Each row below holds a small network's activations on one input, seen along a few directions.
Each table varies a few parts of the input and shows all the possible inputs, shuffled.
A made-up example of a description, with smaller parts first: line(4) and (point or ring(9) or (values(3) and ring(8))).
Shared parts are said once, and a part with two or three values counts as separate values.
(in the rows, 128 means zero)

Other details of the inputs vary at random and push rows far along two fixed directions, the same in every table; ignore that.

A family of inputs:
x1: [144 109 129  97  88 163 105 153 148 161 108 116]
x2: [128 129 144 134 137 117 124 128 107 139 131 127]
x3: [126 131  93 106 124 141 114 154 147 144 169 113]
x4: [148 119 162 124  90 149 101 122 109 159  83 120]
x5: [136 129 142 126 121 147 127 119 119 146 108 116]
x6: [120 120 125 131 121 114 127 132 140 114 126 143]
x7: [138 130 134 122 120  99 142 106 122 119 118 140]
x8: [154 133 158 106 101 129 121 117  99 164 118 116]
x9: [111 135 107 135 134 127 128 131 141 110 147 129]
x10: [122 132 122 142 156 143 143 122 126 123 131 123]
x11: [140 132 140 122 118 148 128 121 120 151 110 112]
x12: [121 137 103 113 130 146 124 139 148 127 146 117]
x13: [134 126 141 127 125 129 143 124 132 132 118 127]
x14: [106 126 125 151 150 107 121 140 118 102 160 145]
x15: [103 130 119 151 146 100 118 144 122  95 163 143]
x16: [139 120 128 123 129 116 134 120 126 131 111 137]
x17: [130 123 117 126 135 108 134 122 134 113 128 144]
x18: [128 129 128 137 141 148 135 123 120 137 119 121]
x19: [121 146 124 128 137 124 138 121 128 114 136 124]
x20: [128 126 115 127 143 109 147 117 133 116 129 139]
x21: [123 141 121 137 163 139 150 120 123 121 133 120]
x22: [124 135 123 131 146 137 140 120 130 124 137 117]
x23: [140 130 144 122 134 136 127 129 101 154 126 120]
x24: [140 126 132 119 126 118 146 112 129 130 113 127]
x25: [118 110  89 114 119 148 112 162 165 133 138 128]
x26: [129 113 125 128 133 126 134 127 126 133 110 138]
x27: [148 132 156 114  93 142 115 116 115 154  96 115]
x28: [141 134 144 114 115 145 125 116 120 146 113 112]
x29: [102 125  98 145 135 126 116 143 150  98 153 134]
x30: [109 128 124 146 153 108 124 137 120 104 162 142]
x31: [147 127 137 107 109 121 134 114 128 137 107 128]
x32: [129 137 131 124 125 103 143 120 141 101 139 133]
x33: [137 122 145 123  97 114 118 128 128 131 104 137]
x34: [110 130  92 114 113 124 123 158 177 104 167 131]
x35: [141 116 141 115 103 121 119 124 124 141  99 138]
x36: [130 140 138 122 123 129 133 114 122 127 123 118]
x37: [113 136 102 122 143 121 122 146 139 117 174 131]
x38: [115 131 102 142 174 106 168 116 139  92 148 140]
x39: [116 129  95 126 117 144 107 150 159 121 149 123]
x40: [151 121 156 125 108 162 118 120 107 168  86 111]
x41: [149 121 159 123  97 156 111 121 109 166  86 114]
x42: [135 129 109  99 110 168 111 145 145 156 126 103]
x43: [115 136  71 101 119 133 105 167 165 124 192 118]
x44: [111 145 115 135 148 102 133 135 126 104 170 136]
x45: [106 130  97 142 143 135 127 139 152 107 156 132]
x46: [128 119 138 135 122 116 131 127 129 126 111 139]
x47: [138 130 168 132 108 105 137 115 118 119 105 139]
x48: [117 126 117 149 147 144 132 130 126 125 126 130]
x49: [114 114  90 130 130 164 105 158 154 132 141 119]
x50: [133 120 125 134 152 114 147 115 122 122 117 139]
x51: [146 127 154 117  99 149 116 118 113 158  96 117]
x52: [135 130 149 122 119 122 112 131 106 146 124 127]
x53: [143 117 122 107  88 174  94 147 142 171 110 107]
x54: [126 132 134 138 118 129 122 124 126 124 122 129]
x55: [139 135 136 124 142 129 138 124 106 146 136 118]
x56: [124 157 221 213 213  28 236  26  52  51 106 169]
x57: [115 112  87 115 126 132 114 154 161 122 141 136]
x58: [125 120 139 142 141 127 116 140 104 135 129 130]
x59: [129 129 149 133 124 109 112 130 106 126 132 133]
x60: [139 132 171 157 146 131 149  97  88 136  89 131]
x61: [138 127 145 128 109 144 115 125 121 144 107 124]
x62: [162 119 157 101  84 120 113 114 112 157  83 129]
x63: [113 122 117 138 147 121 116 144 126 120 155 130]
x64: [119 138 131 135 138 101 122 131 117 115 148 135]
x65: [104 116  87 129 154 141 111 168 145 120 172 126]
x66: [110 127 100 133 158 130 122 152 135 125 164 126]
x67: [159 124 166  99  86 130 126 112 120 151  92 119]
x68: [128 128 158 136 122 109 141 116 126 114 114 144]
x69: [149 123 144 125 139 117 151 103 108 135  98 133]
x70: [110 122 107 131 132 126 132 150 163 104 152 137]
x71: [124 122 140 150 132 134 124 121 119 126 114 129]
x72: [122 137 121 143 161 139 149 119 124 121 134 122]
x73: [154 117 159 106  81 122 110 118 113 155  80 132]
x74: [128 133 136 140 116 126 119 124 122 126 115 131]
x75: [133 125 141 137 117 144 119 124 117 145 102 124]
x76: [139 134 137 122 119 101 146 106 126 116 119 134]
x77: [100 140 111 156 169 111 154 114 133  85 157 140]
x78: [123 122 150 149 136 114 120 130  99 129 129 135]
x79: [137 119 119  99  89 149 111 151 160 152 127 115]
x80: [139 120 105  98 114 152 121 149 161 138 135 114]
x81: [123 140 123 131 131 126 134 122 131 117 137 124]
x82: [135 133 134 127 145 148 140 116 118 137 120 112]
x83: [115 124  88 105 108 138 115 160 183 119 163 126]
x84: [104 143 105 147 161 119 151 125 138  94 156 134]
x85: [114 132 125 151 142 125 131 123 127 110 131 138]
x86: [121 130 122 141 143 137 135 124 129 123 133 125]
x87: [117 134 113 128 146 122 127 139 128 126 162 127]
x88: [138 125 124 112 120 114 134 117 131 129 118 137]
Description of these inputs: line(4) and (line(5) or ring(8) or line(9)).
Changing only the line(4) part turns x60 into x41. The same change can be made to x40. Which row results?
> x53
Changing only the line(4) part turns x64 into x66. The same change can be made to x19. Which row results?
> x21
Which other rows does x55 become when the line(5) part takes its other values? List them by row number.
> x23, x58, x65, x66
Which other rows does x12 become when the line(9) part takes its other values? List them by row number.
> x4, x28, x45, x51, x61, x77, x84, x85
Start at x32 and move only the ring(8) part, one step at a time. The first step leads to x34. Which rows follow, in order?
> x47, x33, x73, x62, x7, x76

A family of inputs:
x89: [104 143 152 198 219  72 192  80  80  73 147 155]
x90: [110 141 100 144 167 136 138 128 127 111 151 123]
x91: [155 131 147  94  85 132 124 125 132 156 105 120]
x92: [100 125 107 140 141  73 129 142 140  74 163 160]
x93: [136 141 154 125 113 114 143 106 126 123 115 133]
x94: [116 141 156 172 168 114 158 106  98 108 124 133]
x95: [147 105 112 104  93 153 131 131 168 142  86 131]
x96: [127 131  97 113 135 123 151 129 159 112 154 128]
x97: [122 135  90 114 136 121 144 131 159 101 155 128]
x98: [127 130 154 150 138 120 130 119  99 134 120 135]
x99: [ 86 133  97 169 166 113 124 150 144  86 173 141]
x100: [114 135  93 138 162 147 137 135 139 113 152 115]
x101: [125 118  49  65  79 178  92 184 210 143 168 101]
x102: [ 95 145 142 201 198  83 166  99  99  63 157 159]
x103: [149 138 160 125 140  98 174  84 105 123 107 130]
x104: [110 141 108 142 168 134 144 131 129 114 153 124]
x105: [142 115 125  90  77 125  96 151 147 145 131 127]
x106: [138 120 111  89  89 193  83 166 147 177 123  96]
x107: [149 120 144 112 118 148 109 130 106 165 103 118]
x108: [ 93 120  72 135 144 134 102 174 164 112 181 129]
x109: [130 139 174 162 147 123 150  98  90 126 109 127]
x110: [114 136 105 121 132  97 135 132 147 103 157 141]
x111: [163 124 196 133  98 133 112 100  64 172  63 122]
x112: [130 147 148 141 140  89 161  93 110 103 119 143]
x113: [135 140 165 157 154 120 147 101  85 126 103 130]
x114: [101 139  97 133 139  97 137 131 154  85 167 143]
x115: [120 142 157 160 173 114 164 102  92 115 127 135]
x116: [ 96 134  72 141 165 156 133 150 168  99 183 115]
x117: [157 122 152  91  75 190  88 142 123 194  94  95]
x118: [143 106 116  93  91 162  71 163 134 179 118 107]
x119: [102 125 115 142 137  78 129 144 146  71 166 159]
x120: [140 137 185 166 162 109 165  87  71 132  96 133]
x121: [ 63 137  40 162 196  71 155 159 192  25 240 170]
x122: [132 131 200 154 122  60 146  95  82 102  95 157]
x123: [115 153 152 168 188  63 206  76 108  67 142 153]
x124: [162 123 180 117  85 155 104 113  83 186  68 109]
x125: [153 124 143 107 124 159 120 128 108 170 105 109]
x126: [148 129 135  97  82 122 108 123 124 151 105 124]
x127: [142 125 150 119 113 146 109 135 108 160 106 120]
x128: [107 122 112 138 140  76 135 144 142  83 163 160]
x129: [ 92 150 161 206 208  75 181  84  84  63 142 159]
x130: [134 119  82  95 114 191 102 166 164 168 143  95]
x131: [124 138 106 122 136 120 148 125 157  96 154 130]
x132: [109 127  61 113 143 168 116 164 167 136 174 111]
x133: [111 123  58  93 111 132 108 165 186 120 179 129]
x134: [104 142 106 148 164 139 138 131 134 109 154 121]
x135: [103 139  99 147 161 142 137 132 140 105 164 121]
x136: [173 121 178 106 102 159 114 116  87 193  68 105]
x137: [136 116 138 135 120 120 154  94 137 112  77 147]
x138: [105 119 104 128 147  76 130 147 146  83 167 156]
x139: [ 96 111  37 117 130 150 126 166 223  80 162 141]
x140: [116 136 110 142 167 140 148 131 134 116 150 118]
x141: [147 120 146 127 108 144 109 134 106 165 103 121]
x142: [193 120 231 116  72 153 111  91  50 215  28 110]
x143: [129 138 192 174 151 107 154  85  71 122  97 134]
x144: [109 109  62 111 124 145 133 154 205 101 140 138]
x145: [121 127 150 157 137 113 121 116  98 127 118 136]
x146: [167 126 185 113  94 158 114 120  88 189  69 106]
x147: [121 125 145 161 144 102 176  87 135  85  88 154]
x148: [148 112 160  96  72 107  99 144 120 150 102 135]
x149: [127 136 174 165 140 119 145  97  88 126 112 131]
x150: [127 137 174 161 142 118 140  98  87 124 110 136]
x151: [166 124 144  72  47 163  92 138 146 180  97 106]
x152: [152 116 151 102  66 174  74 151 120 192  88 103]
x153: [131 138 148 133 144  77 158  91 104 109 123 145]
x154: [134 132 150 139 148 138 144 112 101 142 119 126]
x155: [140 125 143 122 112 147 105 131 105 156 102 120]
x156: [111 110  73 101  87 175  59 192 179 154 159 107]
x157: [150 146 186 143 135  84 174  74  88 121  95 143]
x158: [118 104  60 103 129 146 132 148 200 107 135 135]
x159: [100 129 101 136 134  94 124 142 157  82 170 146]
x160: [131 125 126 113 103 105 108 133 133 121 131 139]
x161: [158 115 148  94  87 114 107 127 120 151 107 129]
x162: [119 116  54  68  66 163  71 185 202 144 170 111]
x163: [129 134 172 159 146 114 150 101  86 133 111 132]
x164: [150 119 145 120 116 141 108 131 103 163 104 119]
x165: [137 117 126  99  74 128  93 146 149 136 134 128]
x166: [123 120  72 103 143 173 119 157 163 143 160 101]
x167: [166 128 179 108  94 164 110 113  84 188  68 106]
x168: [118 136 107 136 175 133 145 124 124 119 149 123]
x169: [102 127 109 163 163 110 129 140 129 105 158 141]
x170: [138 115  55  53  77 172  83 183 201 160 159 105]
x171: [123 122  80 102 113 193  98 169 172 155 148  93]
x172: [164 122 196 127 105 140 121 100  69 178  68 122]
What is each input in this table made of?
> line(6) and (point or line(5) or line(8))
Changing only the line(6) part turns x130 into x140. The same change can be made to x154. Which row results?
> x115
Changing only the line(6) part turns x136 into x146. The same change can be made to x103. Which row results?
> x123
Which other rows does x161 become when the line(5) part takes its other values? List them by row number.
> x103, x138, x153, x170
Which other rows does x150 become when the line(6) part takes its other values? List them by row number.
> x107, x127, x129, x155, x172
Which other rows does x117 become when the line(8) part takes its other values? List them by row number.
> x102, x109, x116, x135, x149, x150, x156

A family of inputs:
x173: [120 147 142 137 170 113 126 122  83 135 153 114]
x174: [117 141 128 168 167 101 181  93 140  77 111 139]
x175: [117 123  76 105 144 136 134 156 169 119 178 125]
x176: [136 131 154 115 108  81 141 113 118 112 102 161]
x177: [111 130  72 117 144 110 141 143 176  91 180 143]
x178: [100 144  94 168 194 136 146 131 117 114 166 125]
x179: [114 138 137 174 190 135 184  96 104  97 120 137]
x180: [169 120 194  94  56 100 121  96 102 153  62 141]
x181: [161 112 163 112  60 133 122 101 123 148  37 131]
x182: [130 149 157 148 161 115 164  93  91 126 128 124]
x183: [135 102 160 107  63 151  55 173 112 190 111 125]
x184: [106 146 186 199 160  47 139 107  65  76 143 162]
x185: [ 92 107  73 131 138 115 139 139 185  75 140 154]
x186: [117 110  77 114 137 172 133 147 175 124 140 120]
x187: [105 124 157 193 149  99 129 121  96  97 131 157]
x188: [116 132  61 109 132 179 120 167 171 140 165 104]
x189: [ 78 122  92 160 139 113  97 177 144  97 191 152]
x190: [138 114 193 142 112  83  91 131  71 136 121 137]
x191: [163 127 159 112  96 153 140 105 115 174  81 112]
x192: [108  87 102 135 112 170  66 179 156 135 131 124]
x193: [116 134  65 102 124 108 121 154 186  89 190 129]
x194: [130 134 147 116 113  60 139 113 126  87 133 162]
x195: [169 141 183  86  75 151 110 112  88 195  94  93]
x196: [147 133 107  62  92 166  83 173 155 173 149  84]
x197: [ 85 136  65 170 198 169 130 140 155 101 176 125]
x198: [130 125 132 143 158  95 169 103 133 103 118 143]
x199: [145 129 129 109 112 137 136 120 133 151 133 121]
x200: [117 148  72 109 129 157  82 171 148 136 193  96]
x201: [136 134 140 138 140 176 150 111 119 139  94 111]
x202: [101 111 140 164 119 147  94 150 132 129 110 133]
x203: [160 137 177  90 101 115 131 112 100 160 107 112]
x204: [166 146 196 104  91 111 136  93  89 168  90 116]
x205: [136 127  88  77 101 124 111 161 169 122 162 124]
x206: [129 140 161 166 165  79 195  72 111  86 109 154]
x207: [150 110 127  91 105 166 121 138 147 171 107 105]
x208: [166 134 163  94  98 159 117 126 100 184  93 104]
x209: [116 118  65 109 141 190  90 183 149 164 159 101]
x210: [150 117 123 109  89 189 126 124 144 155  89 113]
x211: [ 91 119  52 129 145 149 146 140 202  80 164 138]
x212: [167 114 169 103  61 116 124 100 117 158  56 138]
x213: [114 143 144 164 195 114 184  98 101 101 137 138]
x214: [111 152 149 186 198 101 159  86  68 106 148 131]
x215: [127 142 138 154 156  78 175  85 122  85 137 148]
x216: [150 126 137 100 111 172  81 146 103 198 117  92]
x217: [115 116 181 181 152  95 117 125  91 116 106 151]
x218: [130 112  68  96 117 227  65 185 165 182 127  84]
x219: [155 136 181 117  85  65 135  87 102 113  97 152]
x220: [100 124  71 135 143  86 147 147 174  77 157 159]
What is each input in this table made of?
> values(2) and line(4) and (point or line(5))
Changing only the line(4) part turns x217 into x190. The same change can be made to x178. Which row results?
> x200
Changing only the line(4) part turns x216 into x173. The same change can be made to x176. Which row results?
> x194
Start at x209 and move only the line(5) part, one step at a time. The first step leads to x213. Which rows follow, in order?
> x207, x198, x220
Which other rows does x202 become when the values(2) part takes its other values? List them by row number.
> x192
Which other rows does x177 become when the values(2) part takes its other values? List them by row number.
> x215
